A small network was shown many inputs. Here are its activations along a few directions, one row for each input.
In each table, some parts of the input vary, and every possible input appears once, in random order.
A made-up example of a description, with smaller parts first: ring(5) and (point or ring(11) or (values(3) and line(4))).
Shared parts are said once, and a part with two or three values counts as separate values.
In the rows, 128 means zero.

Other details of the inputs vary at random and push rows far along two fixed directions, the same in every table; ignore that.
These rows show it; all are for the same input, with only those details redrawn:
[130 110 175 134  99  89 140 111 133  93 177 149 111]
[ 97 132 119 130 148 101 195 149 140 130 122 134  78]
[143 164 132 123 151 154 131 159 151 155  83 152 137]
[182 146 190 126 102 149  68 122 145 121 132 169 179]

A family of inputs:
row 1: [134 149  83 111 158 163 108 152 116 176  82 134 149]
row 2: [130 110 174 138 104 102 141  92 130  84 180 108 119]
row 3: [ 98 121  79 128 160 115 183 137 121 144 123  84 100]
row 4: [184 129 159 129 110 154  59 102 126 129 143 130 202]
row 5: [ 90 115  90 133 136 104 178 146 120 138 117 135  76]
row 6: [135 167 124 126 162 187 115 139 148 134  64 114 153]
row 7: [152 177 130 137 163 161 128 144 157 170  81 116 156]
row 8: [131 144  93 127 134 164 105 162 126 161  79 133 135]
row 9: [105  90 134 119 102  92 114  90  97  94 179 142 114]
row 10: [118  85 139 113 112  97 128  84 105  69 180 109 119]
row 11: [ 88 115  68 126 154 104 174 141 106 150 123 118  91]
row 12: [ 79 119  89 123 136 117 162 143 120 129 106 137  78]
row 13: [121  89 136 127 102  85 123  94  99 106 187 142 120]
row 14: [146 165 123 130 155 174 123 149 150 152  79  99 155]
row 15: [136 153  79 121 155 155 108 154 120 191  91 124 151]
row 16: [124 101 167 146  85  92 127 116 131 101 183 117 110]
row 17: [ 89 112  79 136 126 113 165 154 118 138 119 111  83]
row 18: [117 141  91 122 142 171  97 154 126 143  64 144 133]
row 19: [182 146 190 126 102 149  68 122 145 121 132 169 179]
row 20: [115  83 125 128  96  88 116  98  93 102 191 122 119]
row 21: [136 154 100 120 142 155 118 158 130 164  83 151 134]
row 22: [104 137  92 124 175 104 201 129 127 145 126 119  96]
row 23: [172 122 139 121  96 153  38 113 108 136 145 139 196]
row 24: [189 160 195 129 118 151  81 100 149 117 138 150 189]
row 25: [133 152 115 130 137 170 117 172 147 154  80 115 139]
row 26: [147 169 133 128 163 165 135 140 151 152  80 123 149]
row 27: [126 136  90 105 135 165  96 155 122 135  70 141 132]
row 28: [ 95 127  81 133 165 102 192 134 124 158 130  87  92]
row 29: [ 96 127  87 126 172 109 198 132 124 144 119 107  91]
row 30: [122  93 140 145  79  88 117 110 114 111 183 129 111]
row 31: [100 134  86 122 172 107 199 131 124 144 128 106  92]
row 32: [147 161  99 115 171 174 120 144 133 171  77 116 158]
row 33: [ 74 124 115 125 140 117 182 149 139 118 112 120  71]
row 34: [128 103 168 147 102  93 146  94 131  85 183 104 121]
row 35: [186 152 188 138 107 155  62 105 147 129 139 121 192]
row 36: [176 125 154 136  81 155  42 122 125 129 131 157 186]
row 37: [130 103 150 134  92  87 127 105 116 102 175 163 113]
row 38: [ 91 119 107 141 134 111 182 157 137 130 120 108  83]
row 39: [130  93 150 136 108  91 131  85 111  94 191 115 130]
row 40: [171 127 176 109  89 170  42 125 136  93 118 145 179]
row 41: [ 88 118 109 139 138 109 186 155 136 127 119 113  76]
row 42: [174 137 168 114 115 162  52  91 126 115 134 142 193]
row 43: [136 151 130 125 137 167 115 163 146 149  84 130 136]
row 44: [ 91 121 115 134 141 107 190 151 137 128 119 122  75]
row 45: [ 94 134 108 136 157 119 196 139 137 125 117  83  85]
row 46: [172 126 159 127  85 157  45 121 122 126 131 159 176]
row 47: [ 82 117 104 136 136 113 186 160 134 125 120 100  70]
row 48: [147 158  96 119 167 175 113 145 131 167  79 109 161]
row 49: [159 118 145 115 105 161  26 101 104 112 130 155 190]
row 50: [126 142  75  92 161 170  94 150 111 150  68 133 148]
row 51: [ 93 121  71 132 153  95 178 139 112 166 131 117  93]
row 52: [139 158  84 109 162 158 114 151 119 178  86 145 151]
row 53: [145 161  92 111 164 154 116 147 123 179  85 158 155]
row 54: [ 90 112  67 128 148 103 172 141 108 152 127 113  96]
row 55: [135 121 178 135 109  95 148  90 134  86 186 117 120]
row 56: [129  97 145 148  82  86 118 107 116 114 180 142 116]
row 57: [176 143 186 125  97 154  65 126 143 119 135 155 175]
row 58: [142 161 126 136 143 156 121 163 152 168  84 132 141]
row 59: [113 112 175 132 108 101 146  85 133  74 174 114 110]
row 60: [120 101 160 122 108 106 140  92 126  61 168 103 114]
row 61: [131 154  93 115 176 182 112 139 129 150  64 116 154]
row 62: [128 106 172 145 104  96 144  91 130  82 181 110 120]
row 63: [121  89 141 142  82  94 117 109 111  98 173 141 112]
row 64: [134  98 152 144 107  80 133  82 117 112 200 115 131]
row 65: [102  90 162 138  88 107 122 108 126  69 166 126 104]
The inputs of row 60 and row 10 match in every part but one. If row 62 is changed in the same way as row 60 into row 10, which row does it become?
> row 39
Describe the family of inputs behind these rows.
> ring(5) and (values(3) or (values(2) and line(5)))
Which other rows does row 56 become when the line(5) part takes its other values? List them by row number.
> row 5, row 36, row 37, row 63
Which other rows does row 17 become when the values(2) part takes its other values? List them by row number.
> row 36
Which other rows does row 12 become when the values(3) part takes its other values? List them by row number.
> row 18, row 27

A family of inputs:
row 66: [160 163 126 145 125 165  76 146 141 174  84 152 166]
row 67: [116 158 132 126 160 139 198 158 160 118  93  92 102]
row 68: [114 136  78 132 135 126 163 177 120 172  98 133  97]
row 69: [114 134  73 129 158 122 163 162 128 172 104  99 117]
row 70: [170 168 151 120 162 167 128 138 153 142  96  92 167]
row 71: [141 114 188 129  89 128  68  98 127  98 156 170 153]
row 72: [152 135  99 116 136 178  87 152 119 154  93 112 165]
row 73: [106  84 132 129 104  61 158 102 107 107 207 109  98]
row 74: [150 148 122 130 138 150  82 116 125 163 115 133 176]
row 75: [105 138 104 113 146 108 169 156 126 159 124 141  92]
row 76: [120 117 111 117 130  88 171 133 115 123 153 154  96]
row 77: [ 88 114  93 146 133 126 158 157 127 138  89 135  84]
row 78: [166 111 138 108 115 112  98  99 108 115 165 149 169]
row 79: [152 160 114 116 157 164  81 121 124 175  94 143 182]
row 80: [ 96 125  99 124 134 125 163 160 137 121 105  96  87]
row 81: [179 190 165 146 148 176 105 134 169 171  84 150 173]
row 82: [ 98  92 116 158  93  76 159 115 103 118 170 138  81]
row 83: [ 89 134 101 100 152 129 167 153 130 126 103 113  85]
row 84: [166 117 168 132  91 108  77  81 111 101 172 181 159]
row 85: [152 127 174 132  93 118  72  92 118 123 166 170 155]
row 86: [102  80 114 132 123  57 170  72  96  92 199 132 102]
row 87: [151  92 142 147  79 114  78  82  98 115 180 135 165]
row 88: [ 94 135  72 140 167 141 160 143 126 151  99  88 111]
row 89: [158 158 135 120 123 152  94 157 137 168 110 153 154]
row 90: [148 130 121 116 113 170  82 152 132 131  88 126 146]
row 91: [162 111 126 128  98 134  85 124 107 141 147 130 168]
row 92: [114 160 114 138 186 139 195 126 146 144  95  77 112]
row 93: [156 121 162 125 110 139  77 107 127  98 125 180 157]
row 94: [156 141 116 143 131 150  80 121 128 162 112 125 180]
row 95: [173 177 145 140 166 164 114 116 158 169  92 114 177]
row 96: [165 101 183 142  56  97  76 109 124 103 200 149 150]
row 97: [103 121  84 129 154 123 162 154 122 138 120  81 103]
row 98: [144 144 119 110 146 160  97 143 124 146 111 108 157]
row 99: [155 139 166 107 111 156  73 144 136 129 117 165 162]
row 100: [105 137  83  97 165 136 172 156 129 122  82 124  95]
row 101: [112 105  97 105 150 104 167 120 104 104 149 113 104]
row 102: [ 85 129  97 140 137 129 159 139 136 121  99 101  89]
row 103: [138  76 152 145  74 119  80  73  99  84 198 120 152]
row 104: [158 128 142 105 123 129  86 114 116 143 149 138 171]
row 105: [ 92 135 100 112 145 130 164 159 135 128 102 104  85]
row 106: [155 170 131 134 132 166  80 141 138 175  89 159 163]
row 107: [ 95 135  84 115 164 135 170 131 126 116  83 128  93]
row 108: [161 187 161 136 151 190 113 131 165 130  66 120 171]
row 109: [ 95  78 119 126 123  74 166  72  94  70 198 117  95]
row 110: [ 89  72 160 160  75  62 147 101 123  69 195 130  78]
row 111: [147 161 145 130 132 182  70 150 147 155  73 160 166]
row 112: [170 146 203 134 109 149 116 139 166 107 137 146 162]
row 113: [158 139 167 118 104 158  70 150 142 130 117 157 162]
row 114: [108 104 122 113 129  96 168 140 123  97 138 151  88]
row 115: [184 127 219 143  79 109 108  99 154 101 199 147 157]
row 116: [105 158 139 151 164 135 195 150 164 133  90 125  99]
row 117: [ 87 125  76 134 144 147 155 149 129 137  74 110  90]
row 118: [ 87 129 118 118 137 126 147 119 125 112 116 122  98]
row 119: [ 97  61 146 140  72  68 154 125 110  77 190 132  73]
row 120: [ 89 140  80 115 180 142 162 131 117 153 101 106 109]
row 121: [ 94  81 134 112 117  72 160  97  99  84 204 101  88]
row 122: [130 155 112 129 180 123 200 148 156 166 107  89 112]
row 123: [ 89  93 125 137 119  89 153  88 106  95 188  98  98]
row 124: [ 80 135 102 129 144 130 161 135 133 123 102 109  87]
row 125: [155 100 188 136  66 119  72 125 133  91 170 148 150]
Describe the family of inputs behind these rows.
> values(2) and ring(5) and (point or line(5))
The inputs of row 100 and row 78 match in every part but the ring(5) part. If row 67 is changed in the same way as row 100 into row 78, which row does it become?
> row 122
Which other rows does row 107 become when the ring(5) part takes its other values? List them by row number.
> row 84, row 86, row 93, row 109
List by row number the other rows that have the ring(5) part and the values(2) part in common with row 84.
> row 66, row 81, row 82, row 85, row 106
Which other rows does row 119 become when the line(5) part takes its other values? List them by row number.
> row 99, row 113, row 114, row 125
List by row number the other rows that have the ring(5) part and the values(2) part in common with row 109.
> row 88, row 92, row 103, row 120, row 123

A family of inputs:
row 126: [113  94 131 145  82  91 116 120 107 120 175 153 110]
row 127: [126 100 166 149  77  91 140 128 136 101 174 137 105]
row 128: [144 154  96 103 170 154 124 146 123 172  90 139 154]
row 129: [118 155  85 123 187 135 179 126 129 165  97 110 121]
row 130: [141 114 130 149 117 109 124 103 118 132 163 104 138]
row 131: [192 146 155 123 117 197  21 100 128 122 105 125 230]
row 132: [127 173 127 123 172 141 172 141 153 150  96 122 120]
row 133: [121 159 112 124 164 131 181 164 151 145  82 144  99]
row 134: [114 139  67 121 158 134 153 169 118 180 100 112 114]
row 135: [113  95 165 131  90 115 130 119 131  69 155 130 100]
row 136: [183 139 166 120 107 157  34 112 126 136 124 192 197]
row 137: [133 121 170 148 103 104 135 117 144 117 166 110 122]
row 138: [ 79  75  99 115 116  78 168 110  99  83 177  98  76]
row 139: [118 115 169 132 116 128 126 111 137  82 148 104 124]
row 140: [ 99 140  82 114 143 157 117 155 119 146  67 140 109]
Describe the family of inputs behind these rows.
> values(3) and ring(5)
The inputs of row 126 and row 130 match in every part but the ring(5) part. If row 140 is changed in the same way as row 126 into row 130, which row does it become?
> row 131
Which other rows does row 139 become when the values(3) part takes its other values? List them by row number.
> row 132, row 137
Which other rows does row 133 become when the ring(5) part takes its other values? List them by row number.
> row 128, row 129, row 132, row 136
